Each row below holds a small network's activations on one input, seen along a few directions.
In each table, some parts of the input vary, and every possible input appears once, in random order.
Descriptions start from the smaller parts, as in this example, which fits no table here: ring(8) and (point or ring(11) or (values(3) and line(4))).
Shared parts are said once, and a part with two or three values counts as separate values.

Other details of the inputs shift rows strongly along two fixed directions, in all tables alike. That doesn't count.

Rows:
row 1: [ -1 -17 -10 -12 -10  17   6 -14   3  -3 -11  25   0]
row 2: [-33  -7  -7 -11  29 -23 -18   5   9   3  22 -52  36]
row 3: [-48  -3   5 -13  15   2 -25   3   3  27  32 -24  42]
row 4: [  8  19  22  15 -12   1 -13  34 -18  11 -50 -55 -46]
row 5: [ 18  -6 -11  14   0  -5  10 -10  -1  -3   8  31  -7]
row 6: [-30  11   9 -12  40 -23 -10   5   6  22  42 -25  24]
row 7: [  3  27  38  11 -21  28   8  31 -17  29 -39 -43 -37]
row 8: [  3  -5  -5   1 -10  24  12 -17  16 -11  -6  18   3]
row 9: [  6  -2 -16 -12 -15  23   6 -11   7 -14   1  18  -2]
row 10: [ 12 -15 -21  17  -7  -7   7  -6  -5 -20  -6  16   1]
row 11: [-44   5  11 -14   9  -3 -10 -10  -4  21  34 -35  42]
row 12: [  1  35  33  16   1   2  -2  42 -31  17 -37 -28 -50]
row 13: [ 14 -11 -15  -5  13  -4  11  -5   6 -26 -13  12  -1]
row 14: [17  6 -7  5 -3 -9  8 -9  5 -3  1 35  0]
row 15: [-36  -1 -10   2   7 -30 -25   4   5   9  23 -43  47]
row 16: [-35 -30  52 -27 -13 -10 -19  18   6  -3  61 -26  36]
row 17: [ 27  -6  -5 -12  17  -3  12 -15  19  -2   4  21 -13]
row 18: [  9  -6 -12   5   2  -5  -1 -14  -1 -27 -12  17  -3]
row 19: [ 24   0  -7   1  -6  -9   6 -15  14   5   3  29  -4]
row 20: [  7  29  22  20 -21  -6  -2  46 -24  21 -44 -39 -38]
row 21: [ 15   4  -2   2  10  -4   3 -17   3 -10   2  32 -11]
row 22: [ 16 -23 -27  15 -12  -5   2  -9   2 -22 -13   3   4]
row 23: [ 22  -1  -2  -2   7  -4   0 -23  13  -3   4  26 -14]
row 24: [-49  -1   6 -20   8  -6 -13  -8  -4  26  34 -31  36]
row 25: [ 13  -9  -9  -9  -7  26  -3 -11   4  -7  -6  23   8]
row 26: [ 14  -4 -13 -13 -12  25   1 -10   2 -13   0  19   4]
row 27: [  6  30  30   7  11   3  10  50 -25  18 -38 -34 -49]
row 28: [  8   4 -11   8  -2  -8  11  -1  -5 -16  -7  34   6]
row 29: [  1  -4 -12  -4 -13  23  10 -13  15 -13  -1  19  -3]
row 30: [  9  -7 -16  17   1  -5  12  -2 -11 -17   0  29  -1]
row 31: [ 25 -11 -11  10  -3  -6   8 -16   8   4  10  25 -10]
Each input here is: point or ring(10) or (line(4) and line(5)).
What sort of input is row 15?
> line(4) and line(5)
Change only the line(4) part in row 4. List by row number the other rows that result.
> row 2, row 15, row 22
A walk changes only the ring(10) part. It starts at row 1 and steps to row 24. List the rest of the walk in order.
> row 11, row 7, row 8, row 29, row 9, row 26, row 25, row 3

Rows:
row 32: [ 18   8   7   1  -2  -1  10  16  -6   5 -19   6 -25]
row 33: [-26   3   2  -2  10 -17 -14   8  -4   1  12 -26  21]
row 34: [ 16   4   8  -1 -17  20   0  10 -10   3 -15   1 -19]
row 35: [ 11  15   9   7  -4   5   4   6  -8   4 -19   9 -25]
row 36: [ 17  12  15   2  -4  -1   2   7  -3   1 -20   5 -27]
row 37: [ 18   5  -1  12 -10   3   4   9  -6   6 -24  -2 -19]
row 38: [  8   9  -1  10 -12   4   3  10 -12  -5 -29  -2 -17]
row 39: [-22  11   1  -1  13 -14  -7   8  -4  21  22 -13  18]
row 40: [  8 -16 -31 -24  15  15   8 -37  25 -24  -3  30  21]
row 41: [-25   2  -7   8   7 -11 -15  -1  -2   8  17 -32  16]
row 42: [  6 -19 -32   2   9   2  13 -25   8 -29  10  42  23]
row 43: [-19   5   8   1  19 -14 -13  -2   4  12  28 -24   6]
row 44: [-24   7   3  -9  -2   1 -14   7  -1  13  27 -21  19]
row 45: [-21   6  -2   4   9 -16 -12   8  -1  17  15 -20  23]
row 46: [-24   5  -3   4  12 -13 -10  10  -4  15  16 -19  22]
row 47: [ 16   4  10  -7 -18  14   4  15  -4  -4 -14  -3 -24]
row 48: [  9   5  11   6 -19  18   8  11   2   3 -18   1 -18]
row 49: [  4 -22 -27  -4   8  -2   9 -26   7 -42   6  36  22]
row 50: [ 16  -4  15  -2 -11  17  -1  13  -7   1 -20   0 -21]
row 51: [ 18  13   3   6  -9   0   7  10  -5  12 -19   8 -21]
row 52: [ 16   7   7   3   2   4  14  16 -10   1 -16   4 -27]
row 53: [-28  13  -7 -16  18   9 -11  -5   8  21   6 -29  20]
row 54: [  7  -2  10   3 -15  17   0   9  -7   7 -22   5 -22]
row 55: [  8 -24 -15  -9  -4   7  10 -27  24 -31  14  40  23]
row 56: [-17   8  13  -3  16 -17 -15  -1   2  13  23 -20  13]
row 57: [-23   6  -2   4   4 -15 -17   0  -4   9  12 -28  23]
row 58: [ 11 -23 -27  -4   8  -7   9 -23  14 -30   7  40  23]
row 59: [ 20  10   3   7  -8   1   7   7  -6  12 -18   4 -23]
row 60: [-22  -2  -2   3  10 -15 -15   2   1   3  17 -34  14]
row 61: [-21   1   2  -1   8 -19 -17   3  -2   4  13 -30  21]
row 62: [  9   7   6   2 -21  17   5  13   0   1 -15   2 -21]
row 63: [-14   5   6  -5  14 -20 -10   5   2  19  24 -20  16]
row 64: [-23  15   9   0  12 -15 -15  -1   0  18  21 -13  16]
row 65: [  4  -1   9   0 -19  14   5   6  -7   7 -21   4 -24]
row 66: [ 11  -3  15  -5 -17  10  11   7  -7   1 -19  -3 -24]
row 67: [  5 -10 -22  -2  12   3  10 -33   8 -28  16  49  16]
row 68: [-25   3  11  -4   0  -1  -5  -2  -4  16  22 -24  23]
row 69: [ 14   5   5   5 -12  -3   1  11  -6  -8 -30  -5 -19]
row 70: [ 17  14  10   8  -6   4   1   1  -5   6 -18   4 -26]
row 71: [-18   6  -3   4  13 -13  -8   1   1  23  28 -22  11]
row 72: [ 11 -25 -13 -12  -3   5  14 -35  14 -29  13  36  25]
row 73: [ 14   2   3   8   1   5  12  19 -10  -5 -23  -2 -23]
row 74: [-22  -1  17  -5   5  -3  -6   4   5  10  22 -25  23]
row 75: [-27  -7  13  -8   7  -4 -16   7   1  14  20 -19  17]
row 76: [ 12  11  14   4   4   7   9  10  -9  -5 -17   5 -30]
row 77: [ 17 -23 -27  -4   9  -6  11 -31  19 -22  19  38  12]
row 78: [-18  -4  -2   4  15 -15 -10   6   4  11  22 -30  13]
row 79: [  8  -5  14  -5 -15  10   6   9  -5   2 -21   1 -26]
row 80: [  9 -25 -20  -8  -3  14   0 -31  11 -23  13  44  25]
row 81: [-25   3  13   0   1   1  -6   2   3  15  22 -23  24]
row 82: [ 17   1  -5  16  -7   6   6   8  -4   5 -20  -6 -25]
row 83: [  8 -14 -29  -3  10   1  15 -27   8 -22  16  48  19]
row 84: [ 19   3   5   6  -7  -2   5  16  -3   1 -26  -1 -20]
row 85: [ 21   8   8   1  -5  -4   8  13  -3   7 -19   5 -24]
row 86: [ 12   3  12  -3 -18  13   6  16   2  -4 -16  -1 -24]
row 87: [ 11   9   0  10 -15   1   0   8  -9  -3 -30  -2 -16]
row 88: [-16  -1   2   0  13 -19 -12   7   1  12  17 -26  20]
row 89: [ 15 -25 -18 -16  -2   9   2 -28  12 -30  17  39  23]
row 90: [ 14  11  14   3   0   2   5   9  -6  -1 -19   6 -28]
row 91: [-31   7  -3   5  11  -8 -10   6 -10   3  14 -24  21]
row 92: [  4 -24 -21 -11  -9   6  12 -37  10 -22  13  41  21]
row 93: [ 15  10   5  12  -4   7   3   0  -3   5 -14   0 -33]
The inputs of row 42 and row 73 match in every part but one. If row 37 is changed in the same way as row 42 into row 73, which row does it become?
> row 88
Describe the family of inputs behind these rows.
> values(2) and (point or ring(10) or (line(4) and line(5)))
Change only the values(2) part in row 48. List by row number the other rows that result.
> row 55
A walk changes only the ring(10) part. It starts at row 34 and steps to row 80. List the rest of the walk in order.
> row 54, row 65, row 92, row 68, row 81, row 48, row 62, row 44
Change only the line(4) part in row 91. List by row number the other rows that result.
> row 42, row 67, row 83
